[ 96 166 100 101 145 131  48 171 120] -> H
[140 136 141 130  84 137 141 109  94] -> E
[130 172 136 141 130  84 140 141 109] -> G
loc: [101]
H, 3
rev: [109 141 140  84 130 141 136 172]
G

[130  61 119  52 108  65 132 123 147 145 148] -> F
[130  61 119 121 151  82 112 165 106  83  51] -> K
[107  68  61 108 151  51 106  82  83 112 165] -> N
q: [130  61 119 121 151  82 112 165 106  83  51]
K
q: [151  51 106  82  83]
N
q: [119 121 151  82 112 165 106  83  51]
K
q: [107  68  61 108 151  51 106  82  83 112 165]
N
loc: [107]
N, 0
q: [151  51 106  82  83 112 165]
N
loc: [145]
F, 9

[119 113 144 139 134 137 140 109 123 120 131 148 114 140 127 127 129 145
 122 146]  B
[149 147 143 162 144 152 126 111 122 149 120 150 129 142  99 128 104 136
 146 142]  C
[119 113  81 139 134 137 137 109 123 120 131 148 114 140 127 127 129 145
 122 146]  Q
[156 112 167 153 189  83  66 122  98 121  95 160  97 173  76  54  85  79
 106 101]  T
[131 148 114 139 127 127 129 145 122 146 114 171  94 147 126 126 140 170
 113 175]  V
[112 119  93  72  85  97 122 158 148 112 155  71 153  82 184 142 178 111
 112 104]  M
[145 165  97 102 132 106  94 183 136 131 140  91 146 120 133 121 116  81
 127  77]  Y
loc: [132]
Y, 4
loc: [165]
Y, 1
q: [143 162 144 152 126]
C
q: [119 113  81 139 134 137 137 109 123 120 131 148 114 140 127 127 129 145
 122 146]
Q
rev: [137 137 134 139  81]
Q
q: [149 147 143 162 144 152 126 111 122 149 120 150 129 142  99 128 104 136
 146 142]
C

[170 180 105  56 161 124 143 158  82 105 127 126 100]  J
[150 173 165 107 136 150 113 144 150 165  89 139 159]  Z
[166 118 116 167 119 131 161 141 123 116 154 170  97]  P
[130 142 114 100 155 129 119 166  99 114 117 133 108]  S
[118 116 167 119 131 161 141 123 119 154 170  97  97]  L
[ 59  70 103 154  98 141 161 131 131 103 144 143 121]  U
q: [ 59  70 103 154  98 141 161 131 131 103 144 143 121]
U
rev: [154 116]
P
q: [118 116 167 119 131 161 141 123 116 154 170  97]
P
rev: [ 89 165 150 144]
Z
q: [170 180 105  56 161 124 143 158  82 105 127]
J

[137 101 138 124 113 131 151 119 160 107 150 122  96 106 142 111  84 124
 144 139 187 165 133 103  96 126 115 116 105 132 169 126 112 166 137 118
 136] = X
[115 160 120 108 133 146 142 124 104 151 117 111 163 148 177 102 108 146
 137 125 131 137 171 103 123  95 140 165 109 153 153 143 107 129 105 115
 109] = A
[119 108 131 159 111 119 145 100 173 145 128 119 150 121 122 127 162 143
 131 135 100  97 122  86 137 144 130 152 166 152 143 110 149 136 120 134
 144] = R
[137 115 160 119 108 133 146 129 191 123 120 136  82  86 127 142 179 143
 123 159 127 117 114 126 133 115 150  97 152 145 126  96 109 145 134 130
 141] = D
rev: [146 133 108 119 160 115]
D
rev: [133 108 119]
D
rev: [127 122 121 150 119 128 145 173 100 145]
R
q: [133 115 150  97 152 145]
D
loc: [84]
X, 16

[132 188 146 115 169 110 146 131 108 158 143 104 131 103  89 202 120 150
 101 158 119 158 122 115 111 120 108 154 124 179 112 117 143 115 145 104
  93 132 144 115 137 186 105 145 126 144 108 175 104 140 126 106 152 114
 118  97 135 111 103 106 114 114 104]  gulo
[139 112 137 160 115 101 166 122  93 104  98 132 157 115 116  69 141 144
  97 113 134 102 120 118 106 110 100  99 160  95 160 120 133 162 102 100
  96 107 123 117 177  94  85 103 203 129  92 127 136  93 118 136 196 126
 170 105 159 117 159  99 118 105 115]  Nub
[111 117 126 123 122 119 123 125 118 117 122 129 123 118 120 108 125 122
 116 122 122 119 123 128 130 121 115 123 124 112 120 123 121 122 118 121
 117 120 125 123 121 117 122 120 120 122 118 125 124 116 122 118 114 123
 120 121 120 119 119 117 122 119 116]  Tarur
[141 150 181 130 137 107 166 122  94 176 110 129 108  96  87 135 129 155
 109 116 113 182 116 115 123 150 200 122 119 159 112  91 107 129 108  99
  97 168 121 160 165 100 146 162 114 163  74 148 150 210 114 104 148 108
 119 116 108 140 110 101 121 159 102]  Sek
[141 150 181 130 137 107 166 122  94 176 110 129 108  96  87 135 129 155
 109 116 113 182 137 115 123 150 200 122  86 159 112  91 107 117 108  99
  97 168 121 160 165 100 146 162 114 163 153 148 150 210 164 104 148 108
 119  97 108 140 110 101 121 136 102]  revaf
[200 107 133 120 123 175 119 152 191 126 128 118 102 105  87 118 137 156
 113 146 180 112 172 129 108 113  99 127 118 145 136 168 109 177 125 163
 146 146 167 119 116 155 126 130 153 111 162 125 131 123 163 151  83 154
 128 105 109 106 156 115 116 106 158]  Boro
q: [200 107 133 120 123 175 119 152 191 126 128 118 102 105  87 118 137 156
 113 146 180 112 172 129 108 113  99 127 118 145 136 168 109 177 125 163
 146 146 167 119 116 155 126 130 153 111 162 125 131 123 163 151  83 154
 128 105 109 106 156 115 116 106 158]
Boro
q: [113 146 180 112 172 129 108 113]
Boro

[ 94 130  91  93 116 104 151 108  94 101  98 122  96 145] = nagu
[ 71 182 119  77 167 171 194  57  78 190 209 207 117 159] = Lalub
[102 135 127 109 136 116 148 115 122 115 112 134 103  76] = zuza
loc: [77]
Lalub, 3
q: [ 57  78 190 209 207]
Lalub
q: [130  91  93 116 104 151]
nagu
loc: [101]
nagu, 9
rev: [207 209]
Lalub

